A small network was shown many inputs. Here are its activations along a few directions, one row for each input.
In each table, some parts of the input vary, and every possible input appears once, in random order.
Descriptions start from the smaller parts, as in this example, which fits no table here: one of 5 places around a ring, together with either a single point or one of 9 places around a ring or (one of 3 separate values, together with one of 4 places along a line).
Shared parts are said once, and a part with two or three values counts as separate values.
In the rows, zero is written as 128.

Other details of the inputs vary at random and push rows far along two fixed directions, the same in every table; ignore that.

A family of inputs:
R1: [139 149 139 115 133 191  56  87  74 129 120 107 141 202 157 164 129]
R2: [176 149 157 158 149 145 118 145  91 147 135 126 141 120 106 126 185]
R3: [117  86  76 134  64  93 114  85 108 128 134 144 152  88 162  97 150]
R4: [122  93  66 136  69  99 102  69 120 131 146 133 137 119 178 108 113]
R5: [169 166 195 149 190 111 195 206 153 136 113 123 110  90  51 125 170]
R6: [170 148 161 144 164 144 112 147 111 141 156 128 132 139 120 134 164]
R7: [127 161 197  98 185 160 181 182 167 130  96 109 108 166  79 160 117]
R8: [129 141 135 117 145 201  60  93  71 131 132 112 154 185 164 170 138]
R9: [ 85 106 115 104 116  89 190 138 197 124 117 130 104  98 115 118  70]
R10: [176 150 150 153 149 154  96 131  96 150 158 120 130 151 119 134 161]
R11: [182 154 149 162 142 143 100 130  90 150 136 120 141 135 127 135 189]
R12: [ 85 104 118 100 118  92 194 141 188 121 114 138 108  96 109 112  70]
R13: [137 148 138 113 132 191  64  97  76 134 124 108 155 204 156 164 133]
R14: [181 149 124 156 127 152  53  92  68 143 159 122 138 166 153 136 161]
R15: [ 93  92  80 110  89 116  99  77 129 121 140 138 140 122 183 122  92]
R16: [148 155 152 134 168 170  88 126  97 141 151 124 135 158 139 158 140]
R17: [ 38  98 115 127 120 126 177 206 189  59  76 167  89 103 109  93  86]
R18: [181 159 157 158 145 131 113 141  98 143 129 122 130 130 107 131 185]
R19: [113 104 117 125  97  60 214 152 184 128 104 138 113  69  95  95 129]
R20: [ 79  93  75  95  68 138  93  59 114 113 111 119 137 150 171 131  80]
R21: [178 150 150 164 151 149 102 135  84 147 138 122 146 121 122 131 185]
R22: [156 141 128 210 136 165  60 191  66 103 130 168 123 119 130  94 210]
R23: [158 158 179 143 193 124 175 188 155 139 143 125 112 110  84 139 153]
R24: [165 164 193 143 198 121 191 202 175 143 136 116 100 114  65 135 145]
R25: [180 143 126 155 124 159  58  94  69 150 162 124 143 169 155 135 164]
R26: [ 88 107 111 102 112  85 186 131 195 122 113 132 105 106 126 119  71]
R27: [ 91 115 119 100 116  78 191 138 195 117 108 133  96 106 109 117  71]
R28: [175 157 155 152 158 142 106 139 107 142 152 118 121 142 109 134 155]
R29: [163 168 195 146 192 107 200 210 155 135 118 127 110  86  49 130 180]
R30: [148 153 167 123 170 162 104 141 114 138 144 127 130 158 126 149 138]
R31: [109 103 119 122 109  55 205 155 181 116 109 142 117  52  98  94 132]
R32: [112  87  65 132  71 103 107  75 109 129 153 143 142 106 167 106 122]
R33: [119 162 193  99 196 158 174 182 156 118 102 112 110 147  78 163 120]
R34: [ 93  94  79 111  75 115 113  79 132 129 135 134 129 128 158 116  84]
R35: [ 99  94  52 118  58 116  70  46 104 127 141 132 152 144 202 123  88]
R36: [112 108 113 125  96  53 214 156 183 127 106 136 123  68  95  95 130]
R37: [112 104  98 131  90  58 189 136 170 127 111 133 131  70 118  98 129]
R38: [136 154 160 114 161 192  87 119  91 125 116 108 136 180 129 162 125]
R39: [176 151 157 158 142 143 116 144  96 151 138 122 136 126 103 128 187]
R40: [130 153 172 105 172 178 104 136 112 120 116 112 132 173 126 163 130]
R41: [ 77  95  86  92  81 131 123  77 140 116 103 120 134 148 169 135  78]
R42: [106  95 107 126 101  64 191 141 174 121 116 140 128  56 121  97 133]
R43: [ 73  88  85  90  80 141 121  78 127 114 106 126 141 140 161 128  78]
R44: [129 149 158 110 160 194  95 124  92 131 124 114 142 180 131 166 139]
R45: [121  88  41 139  48 100  69  43  94 131 155 133 158 127 203 107 115]
R46: [103  96  97 131  96  69 186 132 160 125 119 141 129  56 119 100 135]
R47: [147 180 199 119 200 122 184 200 175 132 118 117 100 141  66 150 117]
R48: [ 76  97  81  91  80 126 121  79 138 115 105 118 145 148 172 136  78]
R49: [107  98 109 121 110  75 197 142 181 124 126 139 113  78 106  97  98]
R50: [153 162 162 132 164 159 100 136 112 139 140 117 117 161 113 150 128]
R51: [145 175 202 117 199 127 193 206 180 139 119 119 103 143  65 148 120]
R52: [176 158 155 148 155 137 115 145 111 147 150 121 134 152 114 135 159]
R53: [172 140 130 153 142 158  58 102  76 142 168 125 150 150 165 138 167]
R54: [183 162 147 161 139 131  97 134  83 143 135 120 145 135 117 132 188]
R55: [157 158 156 131 153 167  89 123 101 146 142 122 127 178 132 151 135]
R56: [ 84 101 108 104 116  93 181 130 184 119 117 135 113  94 126 116  68]
R57: [132 146 164 106 161 192  90 125  99 129 123 114 144 183 138 163 138]
R58: [178 154 147 155 157 151  87 126  87 139 153 123 133 143 124 134 156]
R59: [ 95  79  38 184  56 124  51 116  89  84 144 183 125 106 188  65 133]
R60: [105  99 107 116 110  64 183 137 181 113 130 141 113  76 119  99 103]
R61: [112  89  72 137  65  92 127  89 108 130 133 144 148  82 150 100 149]
R62: [ 65  95 112  81  99 115 185 124 182 114  93 122 115 123 118 126  68]
R63: [104 105 106 121 114  67 191 140 176 117 130 141 110  73 107 104 105]
R64: [143 167 192 121 198 138 169 186 160 130 121 122 101 132  74 145 114]
R65: [138 167 188 120 198 135 168 185 157 130 128 125 103 130  77 151 125]
R66: [109 101 110 132  99  65 202 146 180 129 111 132 117  59 102  97 127]
R67: [ 71  87  89  87  91 133 119  83 139 109 110 126 143 134 175 134  84]
R68: [107  99 105 125 114  77 189 137 180 123 128 135 115  76 118 101  96]
R69: [139 154 136 115 133 186  54  91  71 127 122 105 151 202 158 165 130]
R70: [120  94  71 141  59  86 117  82 112 128 128 135 138  87 146  97 138]
R71: [128 141 114 184 133 198  15 150  59  96 144 168 123 167 166 112 155]
R72: [179 163 152 150 156 132 106 140 106 140 148 119 131 150 116 137 157]
R73: [ 94  89  62 111  68 116  68  50 102 116 143 141 144 131 195 118  92]
R74: [124 164 207 102 203 161 193 198 181 129  98 102 103 150  69 164 113]
R75: [ 77  79  55 100  59 154  67  34  91 115 119 123 158 151 205 132  81]
R76: [148 145 132 134 140 178  56  97  68 143 157 129 146 171 156 153 144]
Description of these inputs: one of 4 places along a line, together with either a single point or (one of 3 separate values, together with one of 6 places along a line).
The inputs of R72 and R69 match in every part but the place on the line of 4. If R45 is changed in the same way as R72 into R69, which row does it become? -> R48
The inputs of R75 and R68 match in every part but the place on the line of 4. If R41 is changed in the same way as R75 into R68, which row does it become? -> R4
Start at R42 and move only the place on the line of 6, one step at a time. The first step leads to R46. Which rows follow, in order? -> R21, R66, R11, R37
Change only the place on the line of 6 in R27. List by row number the other rows that result. -> R47, R50, R64, R65, R73
Change only the choice among 3 separate values in R21. List by row number the other rows that result. -> R2, R5
Change only the place on the line of 4 in R24. List by row number the other rows that result. -> R9, R66, R74
Change only the choice among 3 separate values in R64. List by row number the other rows that result. -> R12, R56

A family of inputs:
R77: [ 86  82  79 125  81  92 136 114 144 101 121 152 128  83 152  94 111]
R78: [148 129 113 157 116 175  54 104  60 131 151 138 144 156 160 128 164]
R79: [105  98  90 117  86  91 144  95 149 131 130 136 123 102 143 109  94]
R80: [147 144 137 148 132 146  99 140 105 133 132 134 125 147 123 126 145]
R81: [151 166 187 142 188 141 164 206 151 134 119 126 116 131  80 137 151]
R82: [106  99 104 117 105  92 166 127 169 125 130 134 116 103 131 110 101]
R83: [ 98  80  59 121  59  87 122  74 138 122 134 138 127 106 167 103  91]
R84: [123 129 136 141 136 123 155 161 142 121 120 141 108 111 101 116 133]
R85: [108  96  76 119  70 114 101  64 107 133 137 129 137 118 157 118 108]
R86: [160 164 190 131 198 131 165 192 157 135 138 123 111 132  85 145 148]
R87: [155 138 124 138 128 169  61  85  65 147 152 113 157 155 156 150 155]
R88: [124 127 143 110 133 102 187 146 166 129 111 121 112 113  91 122 109]
R89: [142 144 166 129 173 118 179 178 169 134 127 120 114 115  96 136 131]
R90: [156 143 119 159 127 172  43 104  51 129 150 137 145 158 158 135 169]
R91: [105 100 109 104 101  96 174 116 161 125 116 127 125 108 120 112  99]
R92: [105 100  78 113  69 106 102  70 112 124 123 131 145 127 170 122 120]
R93: [110 101  68 135  71 108  99  77 114 120 129 129 139 122 169 111 111]
R94: [120 134 136 126 137  92 176 161 171 116 117 130 107 108 100 117 114]
R95: [103 101  90 114  92  84 142  96 149 126 132 139 127  99 147 112  96]
R96: [138 147 160 141 168 139 145 178 132 121 131 140 119 123 101 129 154]
R97: [ 35 117 132  44 138 171 151 118 182  95  80 113 106 186 138 168  13]
R98: [122 133 140 130 139 114 151 167 149 121 125 141 120 119 110 118 130]
R99: [166 147 121 157 120 168  44  92  64 138 149 121 141 174 157 136 156]
R100: [156 167 196 126 181 138 172 183 153 141 111 113 111 140  75 149 153]
R101: [ 98 108  99 127  98  90 160 138 159 118 110 140 120  98 124 105 104]
R102: [155 169 194 127 185 137 174 183 152 141 107 109 119 134  79 153 155]
R103: [151 139 127 139 131 142  94 102 101 145 142 122 141 138 146 139 137]
R104: [145 149 164 131 171 114 177 176 167 134 123 119 108 114  91 136 129]
R105: [102  94  67 140  72 118  99  87 103 116 127 143 138 109 167 107 122]
R106: [152 135 121 139 127 155  76  90  86 147 152 123 153 147 162 141 144]
R107: [155 161 191 148 188 144 157 202 145 125 117 130 101 118  73 127 156]
R108: [172 161 149 153 154 169  64 125  77 134 152 121 144 172 143 145 168]
R109: [138 150 164 135 167 120 178 181 167 127 118 119 114 120  91 131 133]
R110: [ 98 101 108 108 103  97 170 116 160 130 126 129 121  97 117 115 101]
R111: [164 155 153 134 157 167  78 114  77 145 155 117 146 158 132 154 162]
R112: [ 32 111 134  43 140 172 154 120 184  96  85 114 113 186 142 168  16]
R113: [163 169 189 134 196 127 163 190 155 135 133 121 106 131  82 144 146]
R114: [162 147 150 139 150 159  93 117  99 150 152 123 137 153 136 141 149]
R115: [ 98  91  80 107  75  87 153  87 145 122 111 124 135 102 143 112  92]
R116: [158 151 147 138 149 157  94 114  88 146 140 111 140 145 125 151 151]
R117: [ 93  98  98 130 104 101 166 139 155 112 116 144 123  89 128 105 115]
R118: [151 126 118 157 119 173  46 103  63 127 147 135 144 149 161 123 165]
R119: [104 109 111 127 104 103 156 146 157 120 120 143 118 109 120 104 111]
R120: [120 127 144 114 145  96 182 152 174 130 130 133 118 101 108 124 112]
R121: [162 156 156 133 149 167  80 117  82 142 138 117 150 168 142 155 173]
R122: [ 95  96 104 130 106 100 160 140 157 108 112 141 123  81 130 101 117]
R123: [137 120  97 143  96 143  72  87  89 129 146 127 142 152 165 122 136]
R124: [161 137 124 135 126 169  64  84  66 144 142 111 161 166 158 146 154]
R125: [103  99  90 105  85  87 148  92 142 119 118 130 133 108 139 114  98]
R126: [ 89  95  76 123  73  82 136 113 145 111 119 150 125 101 145  98  99]
R127: [130 132 146 110 144 114 164 141 148 128 123 122 129 123 107 131 124]
R128: [156 170 194 124 194 133 168 180 146 140 129 116 112 126  69 150 146]
R129: [167 157 154 138 149 178  76 115  76 148 135 109 155 172 147 158 175]
R130: [103  93  73 136  76 112  88  89 105 107 129 148 136 104 168 101 124]
R131: [113 123 146 109 130 107 187 153 173 130 108 124 118 114 104 127 124]
R132: [169 154 148 165 154 178  59 130  67 130 137 125 140 148 138 138 176]
Describe the family of inputs behind these rows. -> one of 2 separate values, together with either a single point or (one of 3 separate values, together with one of 9 places along a line)
The inputs of R122 and R132 match in every part but the choice among 2 separate values. If R117 is changed in the same way as R122 into R132, which row does it become? -> R105
The inputs of R114 and R79 match in every part but the choice among 2 separate values. If R109 is changed in the same way as R114 into R79, which row does it become? -> R93
Change only the choice among 3 separate values in R106. List by row number the other rows that result. -> R114, R120
Change only the choice among 2 separate values in R84. List by row number the other rows that result. -> R78
Change only the place on the line of 9 in R108. List by row number the other rows that result. -> R77, R86, R96, R98, R111, R120, R121, R127
